Each row below holds a small network's activations on one input, seen along a few directions.
Each table varies a few parts of the input and shows all the possible inputs, shuffled.
A made-up example of a description, with smaller parts first: ring(5) and (point or line(11) or (values(2) and line(6))).
Shared parts are said once, and a part with two or three values counts as separate values.

Other details of the inputs shift rows strongly along two fixed directions, in all tables alike. That doesn't count.

Rows:
x1: [  8 -32  19  11 -23   8  27  19  -8 -13 -22  18  -1]
x2: [  9  65 -38   0  24   0 -34  -5 -16   5   4 -38  15]
x3: [ 11 -25  21  -2 -37   7   8  12  -1 -12  -2  17  -3]
x4: [  7 -40  22  16 -32   0  36  25  -2 -20 -23  20 -16]
x5: [  7  -8  -3  40 -28  -2  22  29  -9  -3 -29 -22  12]
x6: [ 15 -13  19 -59  24  18   2 -14  -4 -16  18  53 -18]
x7: [ 16 -57  30  14 -36   0  26  31   1 -26 -25  14  -9]
x8: [  7  68 -38  -8   2   7 -40  -7  -6   9  18 -43  15]
x9: [-12   3  -6 -23  33   8  -3 -23   1  12  19  13   1]
x10: [  4  22 -20  60 -32 -15   6  31 -11  -7 -35 -55  14]
x11: [ 15  23   0 -48   9  10  -3 -28   1  -3   5  20  -6]
x12: [ -7 -48  27  13  -8   0  31   8   8   5  -7  27  -6]
x13: [-15  30 -27   2  24  -5 -29 -12   2  17   9 -29   4]
x14: [ 18 -48  28   4 -24   3  30  20   0 -24 -13  35 -12]
x15: [ -6 -62  48 -16 -28   1  24  -3  16  -4   9  57 -11]
x16: [ 10  12 -21  67 -37 -14  -6  38  -9  -8 -38 -65  20]
x17: [  9 -48  36   1 -54   2  28  20   2 -17 -12  34  -3]
x18: [ -7 -24   0  47 -21 -16  10  23  11   6 -18 -24   3]
x19: [  0   3  -2  51  -5 -20  -1  14   4   8 -12 -30  13]
x20: [-11   6  -5 -23  30   5 -23 -19   4   9  16   5  -7]
x21: [ -4  -8   5 -32  34   3  -3 -22   7   5  25  34 -12]
x22: [  1  50 -40  -3  19   7 -18  -7 -17   6   1 -35  20]
x23: [ -6  -9   4  50 -13 -21  12  15   7   1 -17 -34   9]
x24: [-12  37 -21   0  34   1 -22 -18  -4  21  11 -25  14]
x25: [-16  33 -26   0  29  -7 -14 -18   1  12  14 -22   2]
x26: [ 10  -9  13 -63  25  20   3 -16  -4 -10  21  60 -25]
x27: [  1  44 -37  -9  12   5 -30  -1 -12   1   0 -32   4]
x28: [-13   4   7 -31  34   7  -8 -27   3   4  19  25 -16]
x29: [  5  -6  15 -64  24  20   4 -19  -7 -17  16  47 -23]
x30: [-10  10  -9 -30  36   2 -23 -21   6   8  21   0  -5]
x31: [  6 -49  45 -20 -44   5  31  15   9 -21  -5  58 -11]
x32: [-11  19  -5 -28  15   5 -26 -27   7  16  32   6   0]
x33: [  7  10 -20  79 -45 -21  17  41  -9 -12 -41 -66  19]
x34: [  6   6   2 -25  14  18  -2  -7 -13  -5   0  17   0]
x35: [ 10 -63  33 -18 -24  13  29  19   3 -24 -11  49 -26]
x36: [-10  19 -10 -11   5  -2 -22 -20   2  20  22  -8  11]
x37: [  5  16  -6 -38  -5  12 -17 -15 -10   2  17  13   3]
x38: [-13   2  -8  47 -10 -18  11  13   6   9 -14 -32   3]
x39: [ -2  29 -16   3  30 -11 -20 -12   3  14  14 -22  11]
x40: [ 10 -43  34   3 -25   7  29  17  -5 -26 -20  32 -18]
x41: [  7  57 -35  -3  19   0 -26  -3 -14   5   3 -28   9]
x42: [-15 -13  16 -46  33  11   2 -28   6   2  22  49 -27]
x43: [ -6  -1   6 -24  30   1  -7 -18   5   9  18  29 -11]
x44: [ 12 -44  12  38 -44  -5  25  37   0 -24 -31  -9  -2]
x45: [ 15 -31  15  55 -43  -8  32  40  -7 -14 -39 -24  19]
x46: [-12   0   7  33 -30 -19   6  11  16   9  -5 -14  16]
x47: [-13 -13  13 -42  34  16   1 -26   2  10  20  43 -13]
x48: [-13  23 -28  -7  29  -3 -25 -16   4  12  16 -23   3]
x49: [ -9  41 -29   1  33 -10 -21 -13   2  22  17 -21   6]
x50: [ -2  19 -13  72 -37 -21 -11  22  13  15 -10 -64  24]
x51: [ -7  -7   9 -26  31   7   0 -20   3   9  16  19   1]
x52: [ -2  48 -23  -6  20 -11 -18 -33  11  22   7 -28  12]
Description of these inputs: values(2) and (point or line(5) or (values(4) and ring(5))).
Q: The inputs of x39 and x6 match in every part but the values(2) part. If x19 is changed in the same way as x39 into x6, which row does it become?
A: x2
Q: The inputs of x15 and x17 match in every part but the values(2) part. If x51 is changed in the same way as x15 into x17, which row does it become?
A: x45
Q: Change only the values(2) part in x42. List by row number the other rows that result.
A: x10
Q: Change only the line(5) part in x37. List by row number the other rows that result.
A: x3, x8, x17, x31
Q: Change only the values(2) part in x20. List by row number the other rows that result.
A: x16

Rows:
x53: [ 11  18 -12 -65  38  30 -25 -19 -17  -9  20  24 -12]
x54: [  3   8  -9  -5 -18   2  -5  10  -7 -10  -4  -8  -4]
x55: [ -7 -57  36  21 -22 -11  22   2  22   5  -3  23  -5]
x56: [ 14  -4  14  -4 -23   0  13   7  -1  -9  -6  16   2]
x57: [ 17 -13  15  -7 -12   0  20   8  -3 -22 -15  21 -12]
x58: [  4  23 -27  25 -17  -4  -7  21 -13  -8 -22 -42   9]
x59: [ 17  -9   3  -4 -12  13  -3  14 -11 -10  -5   2   5]
x60: [ 15 -17   8  -8 -19   6   0  17  -4 -21  -3   8 -10]
x61: [-16 -11  14 -40  39   9  -6 -34   5  14  32  39  -7]
x62: [ 10 -17  -1  64 -57  -8  19  44 -10  -8 -40 -36  23]
x63: [ 19 -39  16  29 -38   0  19  37  -5 -31 -30  -2  -6]
x64: [ 10 -32  27 -38  -2  22  26  -3  -7 -19  -4  51 -20]
x65: [ 22 -48  38   8 -29   3  41  21  -4 -25 -27  37 -11]
x66: [ -8 -39  17  52 -17 -19  23  20  14  -1 -17  -4  -5]
x67: [-14  50 -45  45  24 -21 -21  -3  -1  28  -2 -71  28]
x68: [ 15 -26  31 -38 -11   7  21  -3   3 -22   2  55 -24]
x69: [-17  30 -20 -14  49   0 -19 -25  -2  21  24  -8   3]
x70: [-11 -47  29   1   7  -4  20   1  17  -1   1  35 -20]
x71: [ -6 -42  16  50 -19 -20  25  19  17   0 -19  -5  -4]
x72: [-11 -46  34   0  -3  -7  14  -3  22   3   6  35 -20]
x73: [ 11 -39  31 -15 -24  16  32   8  -4 -14  -9  42  -8]
x74: [  1  73 -57  17  11   2 -34   5 -24  11  -9 -68  25]
x75: [-17  23 -15  18  23 -12 -16 -12   5  25   9 -31  21]
x76: [ -2  28 -13 -69  21  24 -25 -24 -10   0  29  28  -7]
x77: [ 10  54 -22 -34  24  10 -19 -21 -13   6  13  -2  11]
x78: [-15  25 -16 -24  36  -4 -26 -33  14  21  29   1  -9]
x79: [  9  48 -35  -2   0   5 -34   5 -12   2   6 -41  19]
x80: [  4  15  -5  -2 -20   4   3   4  -4  -4  -4  -7   8]
x81: [-10 -30  16   7   6  -6  11  -9  11  13   6  13   4]
x82: [-14  -1   1  45 -11 -19  -5   2  12  17  -1 -29  15]
x83: [  0  31 -12 -67  35  23 -12 -28 -10  -9  20  27 -19]
x84: [-15  16 -14  73 -18 -30 -10  13  13  24 -14 -65  30]
x85: [  0  34 -11 -67  26  19 -16 -29  -6  -6  27  27 -17]
x86: [-12  15 -19  73  -2 -26   1  21   3  20 -20 -64  27]
x87: [-17  27 -13 -22  37  -3 -27 -31  10  19  31   2 -10]
Q: The inputs of x71 and x81 match in every part but one. If x83 is changed in the same way as x71 into x81, which row does it become?
A: x73
Q: What do these inputs look like to the network?
A: ring(5) and (values(3) or line(4))
Q: Change only the line(4) part in x83. List by row number the other rows that result.
A: x57, x58, x63

Rows:
x88: [ -1  31 -20 -49  53  19 -32 -30 -11  11  26   4   2]
x89: [ 10 -16   1  35 -57  -4  11  37  -3 -21 -31 -20  -1]
x90: [  5  11  -4 -11  28   0  -1 -10  -4  -2  -1   2  -6]
x91: [-13  57 -32  25  25 -26 -30 -18  13  23  12 -52  16]
x92: [  3 -71  51 -18 -12  15  48   1   2 -15 -13  66 -17]
x93: [ -8 -43  34 -48  20  10  -2 -26  20  10  33  59 -17]
x94: [ 16 -86  53  44 -68  -3  70  46   1 -27 -43  34  -3]
x95: [-17   6   0  -6  12  -8  -2 -26  13  24  16   6   6]
x96: [ -4  24 -12  25  15 -17  -9  -1   4   9   0 -25   5]
x97: [ 20  50 -28  35 -28 -13 -14  17  -7  -7 -20 -54  14]
x98: [ 14 -13  20 -87  40  25   5 -28  -2 -17  27  79 -36]
x99: [  2 -75  48  16 -23   1  27  19  11  -7  -5  42  -9]
x100: [ 10 -26  22 -92  35  34  -5 -27  -7 -13  34  78 -23]
x101: [ -8 -20  11  62 -33 -18  26  23   4   9 -24 -18  17]
x102: [ -5  40 -33 -58  42  19 -28 -21 -12  -2  23   6 -12]
x103: [-16  81 -63 -22  57   8 -48 -25 -15  17  16 -51   9]
x104: [  5  83 -47  28 -23  -7 -23   9 -18   9 -13 -74  36]
x105: [ 14  14  -4 -30 -11  12 -18   0 -12 -11   8   4   5]
x106: [ -9 -35   4  96 -50 -27  23  47   6  -1 -37 -48   9]
x107: [-17 -13  -4  53 -21 -22   1  13  17  10  -8 -36   4]
Q: What do these inputs look like to the network?
A: values(4) and line(5)
Q: The inputs of x106 and x101 match in every part but the values(4) part. If x107 is changed in the same way as x106 into x101, which row does it become?
A: x95
Q: Change only the line(5) part in x96. List by row number the other rows that result.
A: x90, x91, x97, x98

Rows:
x108: [-27 -66  55 -25  35 -12  16 -30  43  12  30  68 -30]
x109: [ -7  47   0 -73  12  24 -11 -40  -5  18  29  28   0]
x110: [ 15 -76  69  18 -72   0  50  20   4 -18 -22  50  13]
x111: [  4  84 -34  22 -15 -11 -24 -15   3  15  -3 -54  37]
x112: [  8  26 -10 -66  17   5 -21 -28   2  -5  38  36 -16]
x113: [  8  54 -49  21  15 -16 -20   3 -11  -2 -16 -71  13]
x114: [-44 -35  23 -31  47  -3   3 -40  26  24  45  52 -23]
x115: [  6  23 -10 -61  29  20 -40 -23  -3 -16  33  20 -31]
x116: [  5  41 -44   0  27   5 -32  -4 -13   4 -12 -52  23]
x117: [ 15 -38  32 -28  29  21  29   5 -14 -14  -5  60 -14]
x118: [ -1 -66  24  41 -64  -4  22  47  -5 -27 -35   6 -18]
x119: [  7 -10  -2  42 -58  -8  19  39   2  -5 -18 -22  10]
x120: [  0   6 -23  19  -7  -2   9  13 -11  -8 -28 -38   1]
x121: [ -3  62 -46  32  28  -4  -1   7 -26   7 -19 -51  15]
x122: [ 16 -17   2  26 -42  -9   3  31  -2  -3  -4 -10  18]
x123: [-20 -32   5  81  -5 -29   3   4  23  40  -6 -41  22]
x124: [  3  17  -9 -62  30  32 -46 -16  -8  -4  32  16 -14]
x125: [ 17 -19  16  44  -5  -9  39  28  -7 -19 -38   3  -6]
Q: What do these inputs look like to the network?
A: values(3) and (point or line(5))
Q: Change only the line(5) part in x119. List by row number the other rows that result.
A: x109, x118, x120, x121

Rows:
x126: [  6  39 -36   8  47  -1 -27  -1 -14   6   0 -45  20]
x127: [  5  48 -31 -11  -6   4 -34 -11 -11  11  11 -45  30]
x128: [  6 -55  31  86 -69 -21  18  48  13   7 -25 -22  20]
x129: [-26 -53  32 -39  21  11  12 -25  17  -2  15  58 -41]
x130: [-21  48 -35  16  31 -14  -6 -24   1  32   6 -35  18]
x131: [  5 -66  40  97 -84 -33  32  54  27 -16 -28 -17   0]
x132: [  6 -44  26 -61   8  34  12   2 -19 -27  12  71 -22]
x133: [  3  46 -40   7  42 -13 -28  -3  -7   0  -4 -47  -4]
x134: [ -7  63 -25  14   7 -17 -27 -17   4  27  19 -29  24]
x135: [-25  30 -34  12  35  -1 -26 -13   1  31  10 -42  22]
x136: [  8 -30  13 -69  12  32   5  -6  -4 -26  11  73 -47]
x137: [  8  -9  31 -70  -5  20  12 -30   5  -8  13  64  -9]
x138: [  2  71 -40  -3  13   6  -7   2 -23   2  -2 -32  13]
x139: [ 11 -28  35 -55  46  19  26 -27  -4 -13   8  73 -30]
x140: [ 18 -59  31  70 -97 -26  38  52  14 -26 -46 -25   4]
Q: The inputs of x139 and x130 match in every part but one. If x126 is changed in the same way as x139 into x130, which row does it become?
A: x135
Q: What do these inputs look like to the network?
A: values(3) and ring(5)
Q: Change only the ring(5) part in x136. List by row number the other rows that result.
A: x129, x131, x133, x140
